These are the activations of a small network on made-up records, seen along a few directions, one row for each record.
Records have a field called M. Each example row is followed by its value.
Records without M are marked absent.
Other fields move the rows too, some of them a lot.
Strong random noise was added to every row along 9 fixed directions; ignore it. To show where, here is one row again and again, with new noise each time:
[  24 -215 -147 -397  145 -134  175   -2  -29   39   81   15  325 -187
 -458   92 -123 -255  410 -193  -35 -124 -142   94   31 -222 -459  -47
  -17 -306   23  140 -338]
[-268   77 -724  124  264   60   13  651 -302 -163 -607 -615   31  599
   76  483  242 -522  -49  -49 -504 -131 -737  316  -20 -116 -132    0
 -153  428  186  156  552]
[-113  201 -182   42 -256  -35  179 -144  117 -162  390  411  108 -390
  293   14  -46  -62  -12  -18   85  150 -177  -26  -97  157  163  126
  232 -260   74 -294 -101]
[ 160  194 -478 -272 -190   14 -117  350  525  196   35  266  -81 -180
   -3  486  180 -159  496 -111 -128  175  101  187 -149    6 -156  304
  -94 -250  479  -20 -113]
[-350   88 -370 -729  -24 -205  254 -197  156 -116  345  -65 -170 -590
  301  -22   54  154  171   -6  238  -21 -136   95   -4 -124 -151  444
  428 -107  157 -507  238]
[-110 -251  244   86  407 -315  616 -276 -252 -228   21   69   86   45
 -170 -286  -37 -136 -230   84  202 -320 -184 -247  250  -82  121 -187
  -72 -153 -124  129 -154]
[-139 -285 -308 -245  201 -219  324  147 -378  -58   14  209  321 -137
  223  106 -135 -349  161  138 -383  241 -329  316  176    3 -354 -218
  355 -149  -98  -53  -20]
[-205  376 -387   78    2  346 -578 -226 -117 -170  299 -804  -20 -135
 -262    1   87 -215 -110 -172   15  225 -846 -162 -284 -112   28  -71
  148  441 -431 -266  -90]
[  -2   72 -382 -421  531 -180  125  179  437  123 -155 -211 -344   29
  109  182  402  -88   -8  171   36  243  -67  -12  129  -87   19  115
   95  279  241 -106  101]
[-257  403 -385  178 -488  193 -220  239  -85 -214  -70  -50  -81  -21
  281  282   77  164   27 -161  -91 -154 -119   10 -306   45   91  452
   -4   41  222 -102  465]
[-301 -472   65  -97    7 -427  348 -367 -849 -189  300 -232 -808 -302
  353 -176  -33 -143  287  527 -167 -302 -380  135  385  -76   59   54
  -42 -321 -256 -227  267]

[  38  -35    8   27 -359  -26  -11  -61   56   57  103 -267 -634  -20
 -138  103   74 -240  437  -30   89 -510 -125  163   33    6  166  280
 -561 -319  295  -68   82]
absent
[ 135  -17 -117  461  145    1   30   38  -85  -80   20  -87  -57  263
 -237  143   60 -522   22   22 -205  -12 -523  -21   95  -16  166 -290
 -291  -65 -100  177 -277]
m20
[  61   50   78   14  170   80   45  135   52  -14 -333 -117  331  281
 -107  -87   -7   69 -241  -83   56 -101  151  -55  -76  -57  -85  -68
    0  298   -2  129  131]
absent
[-212  194  -90  205 -724  303 -430    4 -455 -214   31 -139  292 -128
 -152   90 -288  193  257 -345 -122 -330  -96   16 -392  -68 -261  293
  -29 -137 -121   56  215]
m3
[ -64  -86  140 -503  140 -193   30 -317   90   85  185  -66 -254 -424
  174 -240   13  378   53  172  253  119  248  -81  102  -29 -107  140
  335   65 -130 -236   18]
m18
[  23 -260 -148   14  212 -253  431 -188   32  -66  379   56   11 -147
 -142   37  -63 -713  184  127  -61  -46 -646  204  197  -58   12 -279
 -126 -321  -25 -105 -424]
m14
[-138   95  245  655  -66   86   68  -66 -391 -281 -232  -83  181  331
  209 -236  -26   92 -592   63   -3 -135 -183 -241  -68  173  335 -164
  -46  285 -242   81  277]
m16
[  78 -562  171 -582  486  -57 -350  -97 -524  274  -44 -367  276 -104
 -806  -79 -255    3  501  -78 -260  183   82   16  182 -370 -862 -418
  161  -24 -556  429 -519]
m15
[  46   66   85 -555  140   37 -192 -195  379  212  125 -105   29 -289
 -254 -158   51  329   62 -138  327  229  347 -171  -56  -89 -160  114
  225   80  -25 -110 -202]
m8
[ -50  -91  175  247 -177  227 -515 -199 -566  -15  117 -253  131  -53
 -310 -117 -247    9  115  -54 -213  146 -193  -77  -85   -2 -181 -276
   62   36 -534  143 -224]
m3
[-101 -108  147  -19 -294    6  -77 -250 -287  -42  369  119  -92 -311
   80 -110 -200  136  143   44   -1   -7   19   51   16    0  -18   22
   89 -277 -176 -146  -73]
m5
[-123 -186  343 -266 -431 -142   92 -168 -340  -26 -117    7 -226 -194
  354 -279 -133  569  110  113  121 -418  549   59   17  -23 -141  413
   67 -132   27 -160  577]
m17
[  32  -15   70  -47 -141  -52  268 -174  263   14  208  278  168 -174
  433 -235  -43 -161 -217   40  119  215  -90  173   42  270  164  -85
  238  -73   50 -450   46]
m7
[ -89  -26  -62 -386  833 -112  115   45  306   60 -280 -317  162  218
 -356  -55  217  131 -325 -124  205  143   14 -263  160 -233 -138 -137
  195  423  -47  188 -104]
m10
[ -43    1 -510   -5  216 -266  203  263  140   35   33  -52 -775   29
  255  474  368 -418  307  295 -230   18 -402  191  236   -2  244  150
 -260 -156  362  -34   61]
m21
[-123 -374   88 -535  379 -189  297   -9 -159   76 -211 -175  154   25
  243 -273  -48   62 -149  194  -25   93  138  229  213  -67 -294 -157
  345  224  -78 -154  319]
m13
[-272   58 -337  191 -157    6   53 -211 -219 -234  506 -124 -233 -239
  143   65  -20 -518   92   34 -130   37 -834  118   27   82  205  -59
   29 -209 -116 -347  -77]
m21
[  88   12  -23  126  345 -328  928  -44  638 -179  -52  134   35  249
 -290   -1  195 -584 -169 -193  466 -654 -360  -86  166  -28  397   60
 -533 -271  555   65 -197]
m2
[ 323   50  308  265   24   20 -290 -190  347  237  164  171 -521  -24
   68  -98  247  143  -80  272   81  392  326 -300   63  199  388 -104
 -175   14  -58  -22 -264]
m1
[ -50  370 -337  -38 -149  166   17  398  530   10  -48  710  701  -71
  378  284  -32  200 -249 -239  -57  503  279   98 -239  201  -30  104
  467   36  340  -80   10]
m1
[ -24 -294    9  -25  178 -241  422  377  -97   31 -499  321  117  322
  256  103   17  -99    2  117 -257 -122  252  211  204  106 -152  -19
  -31  -63  294  221  318]
m18
[-173  255 -427  244 -117  177  131  169   17 -281  -75 -138  586  184
  -13  141  -91 -456 -179 -337 -103 -108 -696  181 -185   27  -13  -67
   80  115   58 -108  109]
m12
[-108  572 -254  257 -285  477 -260  167  278 -146  -15   53  681   86
  240   23  -86   35 -513 -341   53  329 -181   31 -393  243  169  -36
  367  415   15 -275  145]
absent
[-330 -270  278 -262  585 -396  684  -34 -273 -226 -295  277   21  122
  429 -326   -4  516 -539  243  175 -178  465 -184  347  -85   13   50
  433  192   -9   62  484]
m11
[ 124  150  -16  156  -57  195   17  247  428   42 -349 -145  311  425
 -136   57   93 -146 -227 -284  120 -212   23   80 -177   16   79   22
 -281  200  320   58  175]
m7
[  85 -187  518  315  242  -27 -102 -109 -356   52 -322 -238 -354  392
   16 -306   88  293 -357  239   25  -55  288 -253  207   49  244 -198
 -172  287 -299  211  186]
m19
[-422  -64 -629 -166   -3  -73  238  217 -427 -292  -12 -415   79   52
  155  277  -76 -461  157  -55 -331 -280 -813  462   44 -230 -246   92
  112   13   55 -181  414]
m20
[ 255 -180 -225 -246   17   60 -119  287  193  281   31  328  430  -66
 -230  280 -114 -365  444  -89 -332  397   86  326  -43  -15 -432 -222
   54 -254  117  135 -403]
m6
[ 382 -146  474  242  194 -113    9 -261  117  218  133  343 -128  -54
  212 -305   38   74 -240  360   56  470  273 -180  204  264  280 -413
   82   30 -291  -18 -389]
m7
[ 322  -13 -216 -373  225  114 -373  323  480  390 -236 -172  198   90
 -322  268  146 -100  279  -48 -165  379  199  150 -128 -128 -415  -95
  -35  228  119  163 -226]
m16
[ 284   58  196 -115 -277  155 -277   74  411  280 -134   85   80   29
 -305   43  -14  176  240 -251  137  -63  497   13 -145   28 -113  151
 -235 -121  221  128 -128]
m17
[ 167  108  -77  131 -330  157 -408   27  157  186  175  -39 -518  -71
  383  106  152  -50  131  247 -165  345   42  189  -67  177  231   71
  -69   51   44 -305  144]
m19
[ 271 -503  231  -63  252 -319  174 -218 -148  208  349  349 -380 -202
 -104  -59  -45 -374  400  343 -211  225   -6   74  401   45  -77 -356
  -99 -464 -182   70 -539]
m11
[-214 -174 -151  -52  190  -35  -46 -197 -446 -115  225 -458 -140  -57
 -161  -48  -87 -336   89   28 -164   14 -666  113  182 -139  -98 -240
   98   15 -368  -98  -99]
m20
[ -89 -406  203 -351  385 -336  413 -216 -256   13  123  364   90 -257
  163 -276 -114   71  -15  259  -31  233  193  -38  321   23 -190 -222
  400 -184 -198  -49 -140]
m9
[  74 -247  -75 -476  517  -43 -115   18   72  229  -80 -448   -9   50
 -520   39   67 -159  234  -17  -13  109  -55   61  121 -281 -345 -192
  -32  141  -93  161 -274]
m6
[ 248  278  -64   63   60  169 -434  147  485  259 -274 -442 -468  256
   77   92  388  100 -119  102   70  208  114  -77  -86   83  275   94
 -213  476  124  -53  166]
m17
[ 150  175   18  322 -178  364 -516  131  -46   82   -4  145  524  109
 -264   97 -147   18  -69 -291 -201  388    2  -86 -218  104 -123 -273
   80   66 -250  206 -331]
m5
[-186  374    3  191 -605  157 -236    5  -14 -164  152  445   73 -291
  489   63 -121  624 -138  -33   63   86  392 -116 -296  152  135  404
  311  -24   54 -138  277]
m14
[ -91 -214   68  -97  201 -428  713    2  -24 -104   -5  530  -56  -91
  187    5  -13   14   18  126  101 -245  158  -22  285   14   91   90
  -10 -402  253  116  -35]
m15
[ 197  -55  -33 -310  608  -77  173  -33  495  159 -199 -602   29  286
 -624  -61  238 -323  -69 -204  313 -211 -288  -82  121 -258  -36 -158
 -334  239   80  114 -268]
m19
[-203   22   19  186 -193   46  -23  100 -474 -181 -102  416  546  -62
  531  -80 -231  354 -333   60 -282  334  139    2  -87  178 -151  -91
  564  121 -272  -31  280]
m10
[ -12 -317 -241 -409   86 -182  143  212 -105  175   39  258  129 -160
  126  211  -94 -220  369   49 -341  267  -40  405  202   -9 -388 -103
  197 -289   71  -25  -91]
m4
[-202 -360  423  354  420 -453  843 -101 -551 -304 -218  587  259  194
  380 -317 -142  197 -575  284    1 -164  139 -226  408  105  220 -283
  197 -130 -176  264  100]
m10
[ -57  120 -377  184 -202  149 -237  346 -176   -7 -177 -176  -81  178
  317  280   93 -203   42  137 -381  176 -244  271 -137   67   16   52
  -17  196   67  -80  346]
m8
[  79  -18 -144   -8  111   31    2  407  277  124 -482 -171  -62  415
  -47  245  187 -155   50  -28 -111 -151  124  185  -31  -27  -60   96
 -286  193  389  175  283]
m18
[-307  -92  307 -518  558 -140  141 -439  -73  -91  -69 -570 -243  -70
   63 -580  129  572 -519  189  486  -55  250 -350  139 -216   58   90
  385  541 -282 -250  388]
m8
[  24  214  -65  220  131  257 -134  130   98 -106 -223 -304  604  327
 -716   93  -58 -145 -150 -443  127 -246 -236 -214 -265 -196 -104 -121
 -248  202  -31  393 -283]
m9
[ 304   35  197   77    6  160 -503   66   59  279 -110   69  -93   31
  247  -82   91  310 -116  307 -172  597  478  -90  -83  157   -4 -182
  184  351 -237   22   -3]
m13
[ 341  196  -97  344 -161   62 -132  262  497  140  -95  107 -401  226
 -134  366  252 -222  241   11   -9 -155  115   -5 -111   52  279  176
 -584 -115  431  205 -111]
m2
[ -24   62  -14  109 -198 -220  387   99  144 -117   94  614 -259 -113
  395  152   45  147   46  130   60 -227  305   -2   58   72  237  335
  -79 -349  384  -16  164]
m11
[ 120   74 -184 -324 -387   54 -362  -10  285  229  339  106 -459 -382
   29  223   93   65  559  -33  -52  162  190  132  -77   -8 -115  334
  -71 -337  193 -233  -72]
m5
[-207 -174  -21 -132   66 -150  396 -471 -235 -219  393 -511   15 -225
 -269 -278 -135 -504   48 -118  254 -435 -862   94  121 -124   40 -147
 -134 -193 -208 -265 -185]
m13
[-268  395 -188  434 -467  147  119  -14   28 -377   50 -120  -76   90
  262   50   22  -34 -238 -146  168 -472 -344   -6 -237   49  422  358
 -172   23  239 -222  450]
m12
[  42  247 -122   51 -182  247 -296  363  220   60 -278  275  455  165
   17  191    8  277 -105 -302 -120  218  355  -58 -252   67 -173  120
  126  115  150  151  129]
m4
[ 105   99 -274  249 -151  176 -375  410   -2  137  -31  510  125   26
  431  357    3  -45   71  186 -535  711  163  196 -103  256  -55 -152
  282   51   19   47  -16]
m21
[  13   71   30 -606  461   83 -414 -584  332  130  406 -782 -121 -412
 -613 -325   90  115   33  -28  440  256 -201 -322  -90 -349 -203  -79
  251  410 -456 -249 -440]
m3
[ 217 -161   62   54  350 -144  189  216  146  138 -346  -40    5  362
 -335  132  154 -137   33  -25  -20 -166   75  -61  160 -102  -19 -137
 -389  -38  161  400 -174]
m4
[  80 -164 -215 -233  555 -139  337   80  399  113  -69  -51  329  129
 -228   37  113 -583  -56  -62  -17  235 -397  133  154    0 -121 -342
   24   61  102  -19 -317]
m16
[ 270 -165  442  760 -583  200 -406 -316 -383   -6  416  136  -68  -47
 -549  -20 -298 -292  388  -59 -154 -228 -148 -106 -130   49   90 -263
 -597 -536 -304  300 -594]
m14
[ 359  120 -385 -207   44   61 -167  502  672  311 -207   62  -60  169
 -539  586  260 -250  575 -223  -81  -75  237   97 -153 -215 -211  228
 -515 -221  592  367 -296]
m6
[  94  190 -232  554  -56  -66  241  626  167  -59 -469  622  -65  460
  340  479  242  -74  -87   62 -288  -47  238  -23   -1  207  301  154
 -301 -131  544  367  228]
m15
[-401 -470 -229 -209  209 -252  530  372 -746 -205 -503 -112  234  329
  478   41 -174 -209  -44  192 -486 -246 -215  553  285  -88 -384  -85
  277   96   42   15  750]
m12
[ 229 -307  540  124  113  -56 -306 -371 -271  151   71 -365 -635   41
 -456 -260   37   87  238  188   81 -209  191 -283  160 -103   21 -134
 -405  -53 -333  239 -241]
m2
[-234 -218  -96  135   58 -175  520   89 -424 -266  -24  253  535   74
   72   36 -256 -256 -123  -45 -181 -203 -365  191  115  -53 -123 -181
  101 -222  -38  110    2]
m1
[  -7   54  -59  424 -162   19 -209 -368 -192 -106  507 -458 -856 -147
  -76   18  171 -409  189  306    7 -127 -646  -96   15  -19  481  -14
 -452 -125 -176 -194 -174]
m9

Which value of M does each new row have?
[   1  -67 -400 -309  347 -279  555  215  538   51  -18  212 -114   58
  142  234  222 -477  108   20  -17   33 -234  258  256   -1   60   47
  -24 -192  485 -154  -11]
m20
[ 125  106  405 -108  427   82 -370  -11  140  123 -508 -254   -4  250
 -251 -249  183  772 -364   10  255   82  757 -566  -88 -116 -119   55
  119  626 -204  349  137]
m18
[ -60  203 -304 -151  262  155  -41  212  314   21 -246 -211  363  227
  243  -15  147 -133 -430 -126  -37  403 -243  120  -71   97  -19 -112
  358  522    6 -272  265]
m19
[ 107  -70   25 -502  270   -1 -256  145  241  276 -233 -213 -174   23
 -103   62  117  325  140   37   39  147  476   32   28 -151 -284  112
  117  276   71  100   86]
m2
[  35  -11 -129   12   43  119 -351  234 -222  127 -127  109  282   -4
  296  113  -65  112  -81  208 -403  643   83  137  -67  121 -224 -243
  415  307 -271   38   11]
m16
[-184   89 -181  656  176  -97  293  -13  -83 -222   33 -210 -746  331
  654   10  360 -510 -484  519 -118   83 -669   48  207  286  855 -135
 -220  253   89 -316  376]
m9
[  67 -332   15   30 -149 -293   13  173 -384  123  -68  346 -625  -80
  504  206   50   73  410  499 -455   99  301  219  246  100  -82  113
  -48 -280   58   74  241]
m14
[-192 -303  226  262  346   13   30  -55 -961 -238 -419 -852  -18  540
 -264 -287 -100 -138 -278  129 -187 -500 -421  -43  149 -251 -118 -329
 -202  446 -510  251  366]
absent
[ 106 -159  -66 -124  -29 -135 -152 -159  -51  201  298 -105 -546 -307
  275   31  103 -167  288  387 -169  359 -203  184  161  117   64 -105
   27  -83 -148 -242 -138]
m16
[ -68 -184 -456   45  -77  -95  -11  691 -526   30 -445  263   75  257
  394  548  -72 -133  358  133 -778  141  -15  489  139    9 -385   -9
  122 -113  136  291  354]
m20
[ -85  183 -107 -320 -176  163 -289 -403  135  -17  591  -38  347 -621
 -188 -131 -231   74  130 -157  198  342 -200  -50 -232  -71 -196  -13
  455  -32 -316 -314 -435]
m3
[ 129  -19   13  189  370   30 -292 -143  -32   79  167 -205 -160   17
 -140  -10   83 -151 -114  252 -113  453 -271 -152   78  -19   93 -383
   80  284 -402   74 -399]
m14
[ -87  530 -523  411 -395  190  274  455  732 -181 -203  298  321  314
  125  430  180 -447 -139 -441   79 -266 -327  142 -305  228  390  339
 -333 -129  791  -79  217]
m3
[ 259 -192  329  101   76  145 -189 -313   -8  146   80 -317  283   86
 -451 -341 -126 -338  -52  -97   51  113 -239  -26    8   29  -83 -464
 -117   85 -382  -22 -395]
m17
[ 225 -224 -253 -295  194  -32 -227  294  -43  300 -208 -198  -37   95
 -167  250   95 -309  417  119 -394  312  -49  268   70  -95 -403 -157
  -44   51  -20  139 -114]
m8
[  35 -220  212  -34   31 -203  690  247   36  -34 -347  681  454  215
  345 -101 -146   53 -194   28   -7 -203  526  194  159  148  -33  -20
   70 -214  369   78  260]
absent
[  63  127  238  499 -299  246 -152 -130 -186 -128   62  122  497   74
  138 -241 -218   31 -391  -65  -15  112  -85  -76 -211  178  124 -250
  121  146 -314  -70  -19]
m7
[  62   78  101  422  269  -18  147 -299  -31 -142  313   83  116   -6
 -127 -174   -3 -276 -358   26  113  206 -492 -271  112   89  366 -409
   20   -9 -340  -21 -494]
m5
[ 126 -318  -10  116  711 -256  349  -51  152   53  -26 -314 -350  350
 -421   44  258 -630  -21  195  -10 -108 -475  -42  354 -179  194 -372
 -455   -6   33  205 -348]
m10
[-154  -61 -103   23  192 -162  444 -232    3 -184  179 -137  151  -67
  -76 -123  -55 -418 -121  -43  158 -168 -612   49  124  -12  141 -157
    1  -90  -49 -144 -172]
m3
[  74  181  -34  346  248  113   57  143  267  -35  -11  457  548  162
    2   72   -6  -59 -425  -93  -33  448  -12 -161  -44  153  178 -331
  211  112  -29  150 -346]
m1
[ -16  -25    3 -183 -116    0 -191  343 -234   68 -193  639  347 -153
  134  238 -189  649  210   -2 -267  239  800  -41  -90  -59 -453  161
  391 -137   15  371   33]
m21
